These are the activations of a small network on made-up records, seen along a few directions, one row for each record.
Each row is followed by the record's values for the fields S, E, T, F, L, W, U, J.
Not every record has every field; a missing one is left out.
Other fields move the rows too, some of them a lot.
In the rows, 500 means zero.
Strong random noise was added to every row along 2 fixed directions; ignore it. To show where, here is one row again and again, with new noise each time:
[430 513 711 480 358 496 635 545 599 601 517 815 553 497 523 396 639 527]
[279 300 722 342 470 539 595 391 653 754 419 870 757 404 360 278 684 518]
[440 627 645 550 394 501 582 579 558 594 501 742 507 562 485 431 603 553]
[351 639 563 553 519 536 483 524 539 686 414 680 581 590 323 399 584 580]

[443 419 651 357 446 437 680 371 565 464 620 616 590 385 578 463 655 500]  S is s5, E is e5, T is t5, F is f2, L is l5, U is u1, J is j3
[700 130 604 447 437 660 689 388 578 378 553 783 541 241 490 556 300 411]  S is s6, E is e3, T is t7, F is f1, L is l4, W is w1, U is u2, J is j1
[627 784 238 605 532 347 376 648 305 402 514 164 319 664 643 571 509 521]  S is s1, E is e4, T is t1, F is f1, L is l8, W is w1, U is u2, J is j2
[621 724 557 626 424 459 544 592 361 348 597 402 386 541 629 625 506 495]  S is s8, E is e4, T is t3, F is f2, L is l4, U is u1, J is j3
[491 412 668 485 476 417 580 451 598 370 710 664 465 236 601 457 457 552]  S is s1, E is e1, T is t4, F is f1, L is l3, W is w1, U is u1, J is j2
[551 417 481 418 322 403 573 734 551 556 429 539 446 707 733 512 722 296]  S is s2, E is e8, T is t8, F is f1, L is l1, W is w2, U is u1, J is j3
[551 247 445 341 467 432 515 407 560 538 445 489 595 456 480 391 643 323]  S is s5, E is e4, T is t1, F is f1, L is l8, W is w1, U is u1, J is j3
[499 687 394 567 498 390 482 624 532 529 411 463 404 644 575 437 568 426]  S is s1, E is e8, T is t8, F is f1, L is l1, W is w1, U is u1, J is j3
[615 829 412 725 516 502 439 567 325 370 491 255 290 675 425 647 332 509]  S is s3, E is e4, T is t3, F is f2, L is l4, U is u1, J is j3
[458 702 582 545 559 505 544 455 596 415 627 521 416 392 569 498 495 630]  S is s1, E is e1, T is t8, F is f2, L is l7, U is u1, J is j2
[357 689 315 438 576 426 302 569 423 647 405 344 643 616 409 420 551 589]  S is s1, E is e10, T is t7, F is f1, L is l2, W is w2, U is u2, J is j2
[596 442 465 630 501 602 553 542 489 439 523 602 489 533 513 582 389 317]  S is s8, E is e3, T is t2, F is f1, L is l5, W is w1, U is u1, J is j3
[482 562 205 560 673 450 233 446 348 491 359 140 420 528 365 553 498 508]  S is s4, E is e4, T is t1, F is f1, L is l8, W is w1, U is u1, J is j2
[478 559 506 527 524 513 583 400 395 482 581 463 477 419 550 505 503 589]  S is s4, E is e5, T is t5, F is f2, L is l5, U is u2, J is j2
[472 619 239 434 519 369 324 560 351 544 417 274 468 677 584 541 609 488]  S is s4, E is e4, T is t1, F is f1, L is l8, W is w2, U is u2, J is j2
[574 566 515 454 459 409 460 547 475 448 413 439 459 616 635 480 675 500]  S is s6, E is e6, T is t5, F is f2, L is l1, U is u1, J is j3
[673 795 230 642 467 509 334 680 382 480 400 329 338 821 399 620 328 477]  S is s2, E is e10, T is t7, F is f1, L is l2, W is w2, U is u2, J is j2
[794 622 453 597 367 364 531 640 410 289 643 341 328 572 723 637 411 526]  S is s5, E is e10, T is t7, F is f1, L is l2, W is w1, U is u2, J is j2
[441 400 627 348 426 500 546 519 659 636 457 602 677 532 542 378 688 463]  S is s5, E is e9, T is t6, F is f2, L is l6, U is u1, J is j3
[628 498 619 523 366 607 698 515 607 451 634 767 430 498 692 491 500 522]  S is s6, E is e1, T is t8, F is f2, L is l7, U is u2, J is j2
[688 220 639 498 258 546 720 516 563 280 561 701 510 375 736 568 419 318]  S is s4, E is e3, T is t7, F is f1, L is l4, W is w1, U is u1, J is j3
[153 885 472 624 782 479 356 400 491 659 593 462 522 433 217 429 510 792]  S is s1, E is e2, T is t1, F is f2, L is l7, U is u1, J is j2
[588 763 272 594 329 413 398 702 412 433 453 322 302 744 635 564 594 396]  S is s4, E is e4, T is t1, F is f1, L is l8, W is w2, U is u1, J is j3
[546 480 618 442 367 467 747 454 498 388 672 592 407 425 673 513 493 552]  S is s7, E is e5, T is t5, F is f2, L is l5, U is u2, J is j2
[376 456 674 485 516 511 491 371 491 517 592 590 574 355 461 365 500 544]  S is s4, E is e8, T is t2, F is f2, L is l7, U is u1, J is j3
[592 597 360 733 667 573 326 486 447 420 512 413 335 537 239 634 220 535]  S is s2, E is e1, T is t4, F is f1, L is l3, W is w1, U is u1, J is j2
[517 610 197 579 691 429 250 488 335 498 337 214 474 673 341 526 536 472]  S is s6, E is e4, T is t1, F is f1, L is l8, W is w1, U is u1, J is j3
[556 414 442 510 450 440 525 623 523 548 399 535 471 610 606 456 665 375]  S is s6, E is e8, T is t8, F is f1, L is l1, W is w1, U is u1, J is j3
[545 325 463 400 550 674 464 502 503 591 444 550 513 599 427 413 438 373]  S is s2, E is e7, T is t4, F is f2, L is l5, U is u2, J is j2
[335 653 764 495 463 395 646 423 607 502 716 772 507 363 623 383 585 611]  S is s1, E is e2, T is t1, F is f2, L is l7, U is u1, J is j3
[596 658 465 589 437 524 440 658 494 516 413 345 419 733 569 553 508 440]  S is s3, E is e9, T is t6, F is f2, L is l6, U is u1, J is j3
[402 593 418 540 668 609 340 480 531 676 281 492 639 657 248 403 545 565]  S is s6, E is e9, T is t6, F is f2, L is l6, U is u1, J is j3
[519 474 578 448 485 644 580 432 645 559 557 701 492 423 545 503 475 496]  S is s8, E is e1, T is t8, F is f2, L is l7, U is u2, J is j1
[294 498 398 440 683 590 487 321 455 676 432 446 618 506 228 409 463 605]  S is s7, E is e5, T is t5, F is f2, L is l5, U is u2, J is j2
[450 590 522 570 377 618 512 677 611 554 531 857 482 620 431 417 484 444]  S is s6, E is e1, T is t4, F is f1, L is l3, W is w2, U is u1, J is j3
[513 448 494 445 353 398 513 618 473 421 537 390 526 531 623 495 579 489]  S is s7, E is e10, T is t7, F is f1, L is l2, W is w2, U is u1, J is j3
[482 608 632 423 422 461 529 614 577 490 538 522 486 455 647 459 641 569]  S is s1, E is e9, T is t6, F is f2, L is l6, U is u1, J is j2
[385 872 541 620 546 467 401 595 425 476 620 471 459 547 444 434 472 644]  S is s1, E is e8, T is t2, F is f2, L is l7, U is u1, J is j3
[700 446 540 633 434 573 623 547 497 273 670 600 337 374 636 702 353 384]  S is s8, E is e3, T is t2, F is f1, L is l5, W is w1, U is u1, J is j2
[538 216 451 323 581 382 495 347 437 406 547 320 475 286 568 498 500 526]  S is s7, E is e4, T is t1, F is f1, L is l8, W is w1, U is u2, J is j1

Here are new rows. What are their fields?
[387 621 462 560 462 644 429 617 625 654 444 848 534 654 295 386 459 423]  S is s6, E is e1, T is t4, F is f1, L is l3, W is w2, U is u1, J is j3
[457 877 347 746 430 609 365 763 506 550 492 589 352 786 391 508 390 486]  S is s4, E is e1, T is t4, F is f1, L is l3, W is w2, U is u1, J is j3
[572 536 601 520 435 438 569 485 407 360 561 407 419 498 587 573 462 470]  S is s3, E is e4, T is t3, F is f2, L is l4, U is u1, J is j3
[784 186 654 472 314 577 767 466 569 295 603 844 490 349 682 577 312 360]  S is s6, E is e3, T is t7, F is f1, L is l4, W is w1, U is u2, J is j2
[454 919 312 738 580 537 413 578 316 463 496 278 360 688 408 597 486 608]  S is s4, E is e5, T is t5, F is f2, L is l5, U is u1, J is j3
[379 555 435 540 582 560 503 375 447 542 430 468 548 493 370 462 525 530]  S is s4, E is e5, T is t5, F is f2, L is l5, U is u1, J is j3
[486 676 501 618 574 576 417 500 388 516 599 546 455 520 350 468 364 635]  S is s6, E is e8, T is t2, F is f2, L is l7, U is u2, J is j2
[372 719 561 499 457 586 572 490 702 587 517 730 532 565 479 358 549 525]  S is s1, E is e1, T is t8, F is f2, L is l7, U is u1, J is j3
[617 475 589 485 389 491 690 484 434 415 637 485 392 458 694 553 488 462]  S is s3, E is e5, T is t5, F is f2, L is l5, U is u2, J is j2
[652 742 562 632 389 468 498 643 472 326 576 380 271 531 728 625 511 594]  S is s4, E is e9, T is t6, F is f2, L is l6, U is u1, J is j2
[450 440 544 446 506 572 478 542 574 628 367 597 636 588 453 390 645 500]  S is s6, E is e9, T is t6, F is f2, L is l6, U is u1, J is j3
[356 320 632 423 617 457 505 331 617 500 615 661 612 195 410 377 460 581]  S is s1, E is e1, T is t4, F is f1, L is l3, W is w1, U is u1, J is j2
[403 383 592 478 578 458 495 402 583 481 649 592 559 245 450 403 481 578]  S is s1, E is e1, T is t4, F is f1, L is l3, W is w1, U is u1, J is j2
[408 765 301 547 536 391 383 744 488 671 398 335 502 795 512 501 699 461]  S is s5, E is e8, T is t8, F is f1, L is l1, W is w2, U is u1, J is j3
[648 560 428 544 442 375 440 549 451 374 522 326 461 559 550 559 499 467]  S is s5, E is e10, T is t7, F is f1, L is l2, W is w1, U is u1, J is j3
[453 916 613 699 455 433 584 554 558 465 745 645 335 573 534 518 501 645]  S is s5, E is e2, T is t1, F is f2, L is l7, U is u1, J is j3
[555 753 551 486 384 437 529 712 519 509 531 489 460 634 754 480 595 563]  S is s1, E is e9, T is t6, F is f2, L is l6, U is u2, J is j2
[528 582 596 573 390 523 599 490 447 434 567 533 456 435 533 484 511 518]  S is s4, E is e4, T is t3, F is f2, L is l4, U is u1, J is j3
[425  91 428 414 632 694 480 287 534 669 334 583 797 366 251 395 349 399]  S is s4, E is e3, T is t7, F is f1, L is l4, W is w1, U is u2, J is j2
[477 536 385 440 397 433 408 587 427 558 474 427 549 578 583 479 580 529]  S is s4, E is e10, T is t7, F is f1, L is l2, W is w2, U is u2, J is j2
